These are the activations of a small neural network, seen along a few directions. Each row is one input.
Each table varies a few parts of the input and shows all the possible inputs, shuffled.
Descriptions start from the smaller parts, as in this example, which fits no table here: one of 5 places around a ring, together with either a single point or (one of 2 separate values, together with one of 4 places along a line) or one of 11 places along a line.
Shared parts are said once, and a part with two or three values counts as separate values.
In the rows, 128 means zero.

Other details of the inputs shift rows strongly along two fixed directions, in all tables alike. That doesn't count.

A family of inputs:
R1: [111 123  99 197  92 151  70  85 131 120 128 151 177  96 112]
R2: [110 134 184 106 138  95 159 152 129  78 120 172 137 161 138]
R3: [126 174 121 112 125 133  84 118 153 194 106 113 128 105  95]
R4: [144  97  81 197 125 167 116  99 120 104 154 126 138  92 121]
R5: [157  85 104 176 145 142 155 117 118  75 144 153 141 103 144]
R6: [134 120  93 159 108 150  96 124 139 178 141  93 116 108 127]
R7: [133 122 148 102 132 137 139 118 111 119 150 119 130 128 123]
R8: [139 139 177  59 147 109 163 157 115 108 143 117  85 150 133]
R9: [112 108 111 203 115 128 110 112 125  74 127 184 147 114 124]
R10: [117 156 116  79 118 130  86 130 157 223 110  75 119 123 109]
R11: [140 133 197  49 157  97 189 157 109  92 143 126  92 170 139]
R12: [129 149 172  45 131 112 135 168 123 173 129  88  99 173 135]
R13: [134 161 131 118 136 119 114 125 148 161 114 138 140 116 112]
R14: [114 119 124 159 114 134 138 110 102  87 132 154 150 112 125]
R15: [128 165 115 131 121 136  72 105 153 196 107 105 150  96  93]
R16: [145 120 110 171 145 119 177 122 126  67 131 170 140 108 148]
R17: [120 125 145 128 126 114 169 142 110  63 129 160 118 130 137]
R18: [116 156 115  90 113 138  67 113 150 215 106  66 137 133 101]
R19: [143 116 105 190 139 133 153 106 122  82 124 162 150  97 139]
R20: [144  96  50 209 100 166  72  87 142 184 140 100 146  77 116]
R21: [149  89 133 146 154 128 172 126 113  74 145 154 137 118 149]
R22: [131 125 116 163 133 128 166 127 125  75 128 161 120 112 138]
R23: [113 128  95 145 117 141  84 121 143 165 115 106 140 125 123]
R24: [139 114  87 152 108 148  90 119 125 173 134  90 142 118 113]
R25: [120 100  85 177 127 128 100 100 135 132 125 133 159 124 135]
R26: [121 133 138 153 137 117 121 126 137 116 114 146 148 126 116]
R27: [142 145 115  80 104 150  79 120 138 238 119  54 130 126  95]
R28: [128 121 102 204 126 128 100  98 134 109 123 163 173  96 121]
R29: [135 105 116 155 119 128 128 140 112 120 146 134 121 144 148]
R30: [108 142 102 124 108 145  64 114 134 181 114  98 129 127 123]
R31: [125 103 122 138 149 102 158 138 144 115 127 151 133 142 149]
R32: [133  89 135 156 143 131 163 115  99  67 161 161 135 126 142]
R33: [123 152 104  91 114 136  69 110 159 221 109  71 139 119 101]
R34: [113 157 152  56 137 113 121 157 147 182 110  95 102 155 129]
R35: [137 132  64 204 114 163 106  86 135 125 129 138 145  66 117]
R36: [144  93  80 183 117 140 123 123 137 140 147 125 129 109 138]
R37: [109 164 175  34 133 106 123 156 139 173 106  92 109 182 131]
R38: [110 115 117 139 126 120 114 132 125 115 123 139 135 151 147]
R39: [128 149 189  66 153 102 189 159 125 102 108 127 112 148 136]
R40: [119 165 185  71 152  97 153 162 145 131 104 136 113 160 116]
R41: [114 125  77 163 114 146  78 112 144 175 121 111 137 103 123]
R42: [127 134 147 121 145 113 195 152 123  61 126 161 108 138 139]
R43: [146  96 121 169 146 141 168 128 117  66 157 156 113 119 147]
R44: [120 144 171 105 154  96 172 157 134  89 111 173 109 158 135]
R45: [113 129 172 118 141  94 158 153 128  68 118 179 127 158 136]
R46: [156 132 115 106 131 152 119 116 137 163 134 100 121  95 119]
R47: [109 131  87 154 103 148  65 110 129 170 118 113 132 117 122]
R48: [158 108  92 168 130 157 124 108 131 118 149 128 127  86 129]
R49: [133 103 127 155 128 113 148 145 110 100 149 147 112 151 158]
R50: [107 165 148  49 113 132  81 124 142 203 110  76 133 164 113]
R51: [133 142  96 159 108 157  88  83 126 162 115 107 156  74 108]
R52: [128 129 120 120 104 143  88 114 116 184 139  89 133 136 119]
R53: [146  85 112 178 145 146 153 119 108  73 145 150 141 108 139]
R54: [124 133 147 133 151 107 164 150 136  86 115 185 122 145 137]
R55: [110 130 100 183  95 148  69  95 132 131 123 146 159  95 106]
R56: [109 167 167  73 119 116 105 144 138 154 100 127 108 142 105]
R57: [134 101 152 117 136 110 164 145 105 100 144 145 130 177 154]
R58: [126 131 149 125 145 111 186 150 121  69 123 150 116 140 134]
R59: [109 156 145  95 107 143 111 111 116 158 119 104 139 111 106]
R60: [131 155 181  31 127 107 135 163 124 181 127  82  98 179 131]
R61: [135 125 138 110 131 136 133 126 113 117 150 116 113 122 125]
R62: [115 144 174  79 130 107 171 150 112  92 120 134 116 144 133]
R63: [139  90 105 181 130 129 147 138 121 108 152 144 121 133 154]
R64: [138  94 126 154 141 115 167 153 123  95 142 139 119 156 150]
R65: [147 127 134  85 132 118 139 147 140 169 126  92 117 144 128]
R66: [153 104 125 152 145 136 169 132 122  75 150 153 112 124 144]
R67: [117 170 185  38 121 110 154 150 121 132 115 111 102 145 116]
R68: [118 123 128 151 120 123 154 134 110  67 131 160 119 119 134]
R69: [136 126 137 116 133 140 129 124 115 117 149 118 108 120 127]
R70: [109 142 174  57 137 104 139 147 132 128 115 121 123 191 147]
Each input here is: one of 5 places around a ring, together with either one of 6 places along a line or one of 8 places around a ring.
Question: The inputs of R1 and R7 match in every part but the place on the ring of 5. If R15 is changed in the same way as R1 into R7, which row does it become?
Answer: R5
Question: Change only the place on the ring of 8 in R3. List by row number the other rows that result.
Answer: R13, R15, R26, R28, R40, R44, R54
Question: A walk changes only the place on the line of 6. It starts at R56 and steps to R9. List the rest of the walk in order.
Answer: R45, R55, R2, R1
Question: A walk changes only the place on the line of 6. It starts at R7 and steps to R32. List the rest of the walk in order.
Answer: R11, R61, R69, R8
Question: A walk changes only the place on the ring of 5. It starts at R64 and steps to R23. List the rest of the walk in order.
Answer: R40, R58, R4

A family of inputs:
R71: [144 130 161  69 136 124 145 144 121 150 139  97 114 148 136]
R72: [118 111  91 189 112 143  88 104 122 125 134 141 151 116 123]
R73: [122 164 172  66 131 107 131 153 142 156 109 117 110 146 115]
R74: [132 133 112 126 110 147 114 120 117 148 137 100 117 112 121]
R75: [111 139 113 134 106 138  92 121 126 153 121 113 127 130 125]
R76: [128 120  93 186 113 140  94 105 135 141 129 135 151 105 116]
R77: [140 143 118 130 127 143 105 115 137 158 124 111 128 105 111]
R78: [136 104  70 197 125 155 108  99 134 120 136 132 145  87 123]
R79: [126 106 164 104 155  94 174 155 121  84 132 158 128 183 159]
R80: [133 113 174 102 147 102 187 158 113  70 146 157 104 152 148]
R81: [140  86 133 164 142 123 173 134 108  56 151 168 130 137 153]
R82: [112 150 169  72 129 110 126 151 130 137 118 121 108 162 127]
R83: [120 146 109 118 115 138  93 123 145 187 108  94 136 116 110]
R84: [118 145 110 138 115 134 108 124 139 156 115 121 130 113 119]
R85: [131 146 162  66 141 104 132 145 147 169 114 110 126 154 129]
R86: [137 107 129 170 148 117 173 137 120  54 140 185 124 124 144]
R87: [136 140 155  62 133 125 151 148 125 150 130  89 104 145 126]
R88: [115 118 145 166 138 116 172 110 105  27 123 192 158 116 134]
R89: [131 154 114 116 120 143 110 120 137 169 121 102 116 106 111]
R90: [139 128 110 131 133 140 114 112 139 155 128 113 132 109 127]
R91: [115 103  84 181 112 145  98 109 126 124 132 131 148 121 130]
Question: What do these inputs look like to the network?
Answer: either a single point or (one of 4 places along a line, together with one of 5 places around a ring)
Question: A walk changes only the place on the ring of 5. It starts at R84 and steps to R73. List the rest of the walk in order.
Answer: R76, R85, R83

A family of inputs:
R92: [116 143 155  96 131 109 132 139 137 136 110 126 132 150 126]
R93: [117 156 141 103 122 130 117 126 132 139 117 125 119 125 112]
R94: [129  85 109 188 137 117 159 138 117  63 141 174 129 142 162]
R95: [145  79  64 220 124 156 114  94 121 104 151 142 154  93 134]
R96: [136 115 158 114 139 117 166 138 105  87 141 143 123 145 144]
R97: [112 148 136 110 121 123 113 130 136 148 111 120 132 135 115]
R98: [145  91 126 158 149 116 175 145 122  74 148 159 118 137 154]
R99: [143 134 128 104 133 136 120 132 138 168 132  98 114 122 120]
R100: [144  75  57 233 110 168 100  86 106 104 165 137 156  97 135]
R101: [135 139 110 133 118 147 107 109 132 160 125 110 136  98 110]
R102: [126 126 145 138 146 111 161 137 129  76 123 173 131 136 140]
R103: [127 137 118 121 121 133 104 129 136 166 124 107 121 128 127]
R104: [143 126 134 100 142 127 138 137 135 149 133 107 116 132 129]
R105: [118 142 131 126 126 119 113 126 141 148 111 128 140 133 123]
R106: [118 120 135 147 137 107 148 143 127  89 122 166 131 147 139]
R107: [137 127  98 141 108 157  94 115 127 166 141  92 119 105 116]
R108: [125 123  94 142 112 145  92 109 131 166 128 102 139 116 123]
R109: [130 112 144 110 148 102 164 148 128 104 132 141 125 158 154]
R110: [117 155 154  92 130 124 132 132 128 127 116 124 121 131 118]
R111: [121 129 109 167 124 126 108 118 137 130 119 145 148 121 124]
R112: [121 161 160  81 134 117 131 137 138 137 112 129 116 135 116]
R113: [140 122 110 125 125 144 116 118 128 156 136  97 126 117 121]
R114: [136 142 114 131 118 147 106 111 135 162 126 110 130  97 109]
R115: [126  88  62 223 105 155  95 103 118 111 146 143 145 105 136]
R116: [128 132 103 136 118 140  91 117 138 176 126 104 130 117 123]
R117: [116 109 161 120 136 100 154 147 121  84 131 162 134 168 145]
R118: [139 138 144  87 130 128 135 146 130 155 134  96  99 136 126]
R119: [123 153 159  86 135 120 131 135 135 133 113 125 126 133 120]
R120: [122 134 135  94 125 126 126 139 129 153 123 105 116 145 132]
R121: [118 151 144 109 129 113 121 140 139 146 110 131 128 141 121]
R122: [137 125 113 125 123 146 119 124 125 152 137  97 120 117 123]
R123: [135 142 113 134 114 147 105 112 133 159 128 111 127  95 110]
R124: [141 108 133 146 143 120 166 130 119  80 134 156 136 125 143]
R125: [128 100 145 116 137 111 158 147 115  96 146 144 125 169 157]
R126: [113 149 155  92 127 109 128 149 135 138 113 126 119 151 122]
R127: [121 111 147 146 134 118 146 128 107  72 139 164 137 137 138]
R128: [124 123 144 139 145 111 161 136 127  76 122 170 135 136 141]
R129: [128 138 140  87 136 116 129 141 138 161 122 108 119 147 133]
R130: [130 139 108 142 107 152 103 109 123 150 134 109 126  95 110]
R131: [132 153 154  83 128 124 140 139 128 144 126 111 106 127 120]
R132: [119 143 119 134 116 144  98 108 130 140 119 121 140 106 110]
R133: [118 136 117 141 116 131  93 113 140 154 115 121 150 120 115]
R134: [135 124 127 134 129 133 141 121 120 116 130 129 132 116 128]
R135: [116 157 155  90 127 120 131 135 128 126 119 126 114 133 115]
R136: [131 123 151 117 143 116 180 143 117  81 133 147 118 137 143]
Question: The inputs of R130 and R107 match in every part but one. If R134 is changed in the same way as R130 into R107, which row does it become?
Answer: R113
Question: The inputs of R102 and R99 match in every part but one. If R127 is changed in the same way as R102 into R99, which row does it become?
Answer: R100
Question: What do these inputs look like to the network?
Answer: one of 5 places around a ring, together with either a single point or one of 8 places around a ring
Question: Change only the place on the ring of 5 in R103. List by row number the other rows that result.
Answer: R98, R112, R121, R123
Question: Change only the place on the ring of 8 in R121. List by row number the other rows that result.
Answer: R92, R97, R105, R106, R111, R126, R133

A family of inputs:
R137: [146  88  86 184 144 120 157 148 127  99 150 152 106 144 149]
R138: [108 171 148  87 138  93 133 158 146 132  93 152 111 153 137]
R139: [137  95 105 176 132 130 181 134 109  66 139 145 119 115 152]
R140: [133 165 188  68 121 120 148 148 119 134 121 127 110 131 112]
R141: [145 121 153  68 135 126 107 143 131 182 137  84 123 158 144]
R142: [142 139 105 114 138 156 127 111 140 168 123  94 134  97 121]
R143: [105 117 115 201 128 101 146 133 126  63 117 199 143 143 158]
R144: [132 120 122 189 121 144 138 115 113  81 137 169 118  93 124]
R145: [ 82 118 121 189 120 117 120 127 108  55 133 184 147 157 149]
R146: [135 156 138 125 125 141 114 114 145 147 127 124 118  81 105]
R147: [ 95  99 129 187 132 106 131 121 121  63 112 181 169 151 138]
R148: [138 127 145  92 135 115 149 167 129 167 138 101  89 165 137]
R149: [139  86 113 166 140 137 164 106 102  76 145 149 158 122 155]
R150: [114  94 141  95 120 123 130 155 111 126 164 121  96 173 144]
R151: [107 102 121 180 144 102 142 127 142  71 105 193 169 142 138]
R152: [132 172 179  61 145 120 149 158 132 130 112 128  80 116 112]
R153: [141 166 189  56 152 109 152 138 133 135 127 123 120 128 102]
R154: [134 143 105 110 129 142 136 134 132 144 120  85  99 100 119]
R155: [160  79 103 178 159 121 151 141 137 101 145 147 128 143 158]
R156: [ 97 155 183  65 139  93 129 149 145 141  89 126 143 173 118]
R157: [102 143 153 121 117  93 130 150 129 115 104 150 144 157 132]
R158: [151 127  86 131 114 161  49 103 144 231 137  64 140 107 108]
R159: [136 111 139 169 130 129 147 108 105  56 145 172 149 120 123]
R160: [108 163 166  63 148  87 138 148 164 149  82 139 128 159 123]
R161: [112 114 112 183 138 100 149 131 147  73 111 201 149 137 153]
R162: [142 146 142  70 145 126 170 148 145 143 120  92 102 127 133]
R163: [118 170 189  52 122 139 130 146 110 112 131 120  91 155 114]
R164: [149 132  74 147 108 161  68 114 158 221 136  68 120 106 108]
R165: [139 174 121 112 116 155  72  95 147 197 122  93 133  64  75]
R166: [138 116 150  88 121 111 139 161 126 166 143  99 107 164 144]
R167: [141  93 150 101 140 112 134 143 116 134 149 113 122 165 155]
R168: [139 113 136 163 136 126 150 111 112  63 144 173 154 116 121]
R169: [131  91  39 227  91 186  69  46 101 142 146 109 175  66 118]
R170: [144 142 150  63 151 127 162 136 129 147 125 102 129 137 131]
R171: [127 132  66 164  75 181  67  84 116 194 130  71 150  69 102]
R172: [111 127  47 166  60 196  30  60 111 181 147  61 137  75  96]
Question: What do these inputs look like to the network?
Answer: one of 4 places along a line, together with either a single point or one of 8 places around a ring
Question: The inputs of R137 and R152 match in every part but the place on the line of 4. If R148 is changed in the same way as R137 into R152, which row does it become?
Answer: R144
Question: Which other rows agree with R156 in the place on the line of 4? List them by row number.
Answer: R138, R143, R145, R147, R151, R157, R160, R161
Question: Change only the place on the line of 4 in R163. List by row number the other rows that result.
Answer: R145, R150, R172
